Each row below holds a small network's activations on one input, seen along a few directions.
In each table, some parts of the input vary, and every possible input appears once, in random order.
Descriptions start from the smaller parts, as in this example, which fits no table here: values(2) and (point or ring(11) or (line(4) and ring(8))).
Shared parts are said once, and a part with two or three values counts as separate values.

Other details of the inputs shift rows strongly along two fixed directions, in all tables alike. That doesn't count.

Table:
R1: [  2.0  21.4   1.8  -2.0 -18.4  -5.4  -6.5   7.8   2.0   4.5  -7.0   4.1
 -19.7   3.4 -25.4]
R2: [ 25.9   8.8 -24.5  35.1  32.9  40.4 -15.9 -39.7   9.5 -30.4  31.3 -70.1
   7.7   6.1 -34.6]
R3: [  3.5 -27.3  44.3  -5.5 -36.3  -5.5 -11.6  21.2 -40.1  24.6  33.1  27.8
  -2.7  48.9 -12.1]
R4: [  1.9 -15.7  26.2   6.7  -4.9  -7.0  10.0  55.3 -53.1  36.2  21.6  36.0
  15.1  32.8  -8.3]
R5: [ 32.2 -21.2 -22.3  14.9  41.5  43.4  -4.0 -74.4   3.0  -6.0  15.8 -52.5
   7.5  -0.5   3.5]
R6: [-31.3  24.4 -27.4 -23.8   0.6 -18.0  14.9  12.4  48.4 -23.7 -44.5  12.7
  -6.0 -55.2  29.1]
R7: [ 26.1  27.4 -35.0  33.5  25.7  42.3 -20.8 -41.7  -0.4  -7.1  29.4 -61.7
 -20.3   8.2 -53.4]
R8: [  1.3 -50.4  36.1 -16.6  -7.8 -21.4   6.2  -2.3 -30.7  40.4   6.0  48.4
  14.8  22.7  51.7]
R9: [-37.9   9.2 -30.7 -34.6  -3.5 -26.5  23.3  -0.5  61.0 -12.0 -60.1  21.2
 -14.8 -58.2  48.5]
R10: [-46.6  46.9 -19.2 -20.5 -27.0 -29.9  19.0  34.9  43.6 -35.4 -59.1  14.1
 -22.6 -41.4  -7.0]
R11: [  0.0   9.4  -2.9  16.9  14.1  -4.5   4.7  15.6  -0.9 -14.7  -3.0 -11.0
  16.9  -2.2  -5.5]
R12: [  7.9  -6.4  30.2   8.8 -12.0 -18.2  -4.1  37.2 -53.5  45.4  19.6  38.9
   2.2  37.8 -10.3]
R13: [ 30.0   8.9 -17.3  33.2  34.8  35.3  -6.8 -26.8   1.6 -28.6  19.6 -60.2
  16.5   4.7 -33.4]
R14: [  1.8 -45.5  50.2 -24.2 -35.6 -15.0 -17.5  -3.2 -22.1  24.1  27.0  41.2
   5.5  30.0  33.4]
R15: [-32.6  20.5  -6.8 -42.0 -32.7 -24.3   4.4  -8.8  65.3 -40.9 -54.1  13.5
 -18.4 -50.8  27.5]
R16: [ 20.8  32.8 -42.7  39.7  47.7  31.7   0.6   1.4 -18.0  11.4  17.1 -39.7
  -1.8  -3.0 -44.2]
R17: [ 24.3   1.5 -26.5  28.2  54.0  37.6  -3.8 -42.9 -13.1 -13.3  20.5 -47.1
  19.4  -5.9  -5.3]
R18: [-39.4  41.1  -9.8 -31.2 -43.5 -23.7  12.2  22.6  55.1 -42.3 -57.2   9.4
 -30.0 -37.9 -12.8]
R19: [  2.4 -61.8  44.9 -28.1 -31.8 -15.8 -10.3 -22.1 -16.4  37.6  20.6  42.1
   0.0  31.9  48.8]
R20: [  7.8 -24.2  31.6  11.6   2.3 -15.6   6.1  54.0 -41.2  30.1  23.3  33.1
  31.0  28.6   9.9]
Each input here is: line(4) and line(5).
Q: Changing only the line(5) part turns R16 into R6. The same change can be made to R7. Which row results?
A: R14
Q: Which other rows does R15 become when the line(5) part takes its other values? List them by row number.
A: R1, R5, R13, R18

Table:
R21: [-13.5  44.2 -45.4   3.5  12.2   8.4   1.7 -21.6  47.7 -37.6 -29.8 -37.6
 -20.3 -41.5 -17.2]
R22: [ 19.1  -3.6  -7.8  17.0  21.4  26.6  -3.6 -15.9 -22.0   6.3  23.2 -22.6
   4.5  13.2 -18.5]
R23: [ 23.9  -2.5  -5.9  23.9  26.0  19.9  -5.3 -12.0 -20.6   8.3  22.8 -23.1
  10.6  14.2 -15.9]
R24: [ 36.6 -39.6  28.5  23.2  15.8  23.2  -8.1  -1.1 -67.1  41.8  55.3   1.2
  20.8  55.3 -12.7]
R25: [-16.5  -6.0  26.1 -20.0 -33.1 -32.8   2.0  35.8   5.0   7.5 -12.7  41.1
  -0.4   1.8  17.6]
R26: [-14.5 -29.3  28.5 -34.1 -30.7 -28.9   0.3  -4.2  11.0  11.7 -16.0  42.8
  -2.1  -1.4  46.5]
R27: [-12.7  41.5 -48.3   2.4  18.6  10.8   4.7 -15.8  47.8 -35.2 -29.0 -35.3
 -14.9 -46.5 -11.8]
R28: [-15.7 -31.0  30.0 -34.0 -32.8 -27.6   0.0  -1.6  13.2   6.1 -12.3  39.9
   1.6  -2.5  47.0]
R29: [-13.4  40.6 -40.1  -0.8   7.9  12.6   3.7 -18.6  47.5 -44.7 -29.4 -38.3
 -17.0 -40.2 -19.4]
R30: [-16.9  -6.2  27.6 -23.7 -38.7 -31.0   4.0  28.5   0.3  11.9 -17.4  43.2
  -8.7   5.9  12.8]
R31: [ -1.8  13.3  -8.0   0.8   2.5  -2.2  -0.6   0.9   7.9  -4.9  -8.1  -2.6
  -3.2 -10.6  -3.0]
R32: [ 35.8 -39.1  32.2  26.1  20.9  21.3  -8.0   3.2 -72.0  34.5  56.5   1.4
  31.0  54.3  -8.4]
R33: [-15.8  38.4 -47.2   1.9  19.5  11.2  10.3 -15.3  43.4 -36.8 -32.3 -34.1
 -13.1 -44.9 -10.6]
R34: [ 19.8  -3.7  -4.9  23.9  20.7  21.8  -7.8 -12.6 -16.8   1.1  27.6 -27.8
   8.5  17.4 -19.6]
R35: [-16.0 -30.5  25.1 -35.0 -29.7 -26.6   2.3  -2.3  12.6  12.4 -14.2  43.0
  -3.3  -3.5  49.0]
R36: [-17.3  -3.6  26.3 -24.9 -37.6 -29.0   2.7  26.1  -1.4  10.7 -16.6  43.1
  -9.3   3.7  12.8]
R37: [-21.0  -8.9  21.3 -21.6 -28.6 -31.0  10.0  34.6   0.3  12.9 -17.8  44.2
  -1.9   0.3  21.2]
R38: [ -5.5  11.8  -6.7   0.9  -2.7  -0.1  -3.2   0.3  11.1 -11.5  -2.6  -7.3
  -5.0  -6.9  -6.6]
R39: [-17.9  -7.5  28.6 -23.6 -39.4 -29.0   3.1  31.2   3.2   5.5 -14.0  39.9
  -5.4   5.9  12.2]
R40: [ 22.4  -2.5  -4.1  22.5  25.0  22.7  -7.8 -10.2 -20.8   1.9  27.5 -24.1
  13.4  13.0 -16.0]
R41: [-3.7 11.6 -8.4  2.5 -1.4 -2.8 -0.8 -1.6 11.1 -5.2 -7.3 -6.5 -7.8 -5.7
 -6.8]
R42: [ -6.6  10.5 -10.9  -0.8  -0.2   0.0  -0.8   0.1   9.2  -3.3  -3.9  -3.3
  -8.0  -8.6  -3.3]
R43: [ 21.5  -4.5  -9.5  22.5  27.9  22.2  -3.8  -9.8 -18.9   9.6  24.6 -22.9
  10.6  11.9 -13.5]
R44: [ -6.1   9.3 -11.7   0.8   0.0  -0.9   0.9   1.0  12.5  -3.6  -5.5  -5.6
  -7.7  -7.7  -4.1]
R45: [ 19.6  -7.4  -3.1  22.9  25.5  21.7  -0.8  -8.2 -22.5   0.6  22.9 -24.3
  15.8  16.2 -15.0]
R46: [ 20.2  -4.2  -4.6  21.6  26.9  21.5  -1.4 -12.7 -27.8   6.6  20.6 -20.1
  12.0  14.5 -14.1]
R47: [ -3.9   8.7  -7.7   2.2   4.1  -2.1   6.2   1.9   6.2  -6.6 -12.1  -4.2
  -0.7  -7.5  -2.8]
Q: What is each input in this table made of?
A: values(3) and (point or (values(2) and line(4)))
Q: Changing only the values(3) part turns R32 into R46. The same change can be made to R40. Which row results?
A: R31
Q: Which other rows does R31 become when the values(2) part takes its other values? List them by row number.
A: R23
Q: Which other rows does R47 become when the values(2) part takes its other values? List them by row number.
A: R46
Q: Which other rows does R43 become when the line(4) part takes its other values? List them by row number.
A: R24, R37, R44
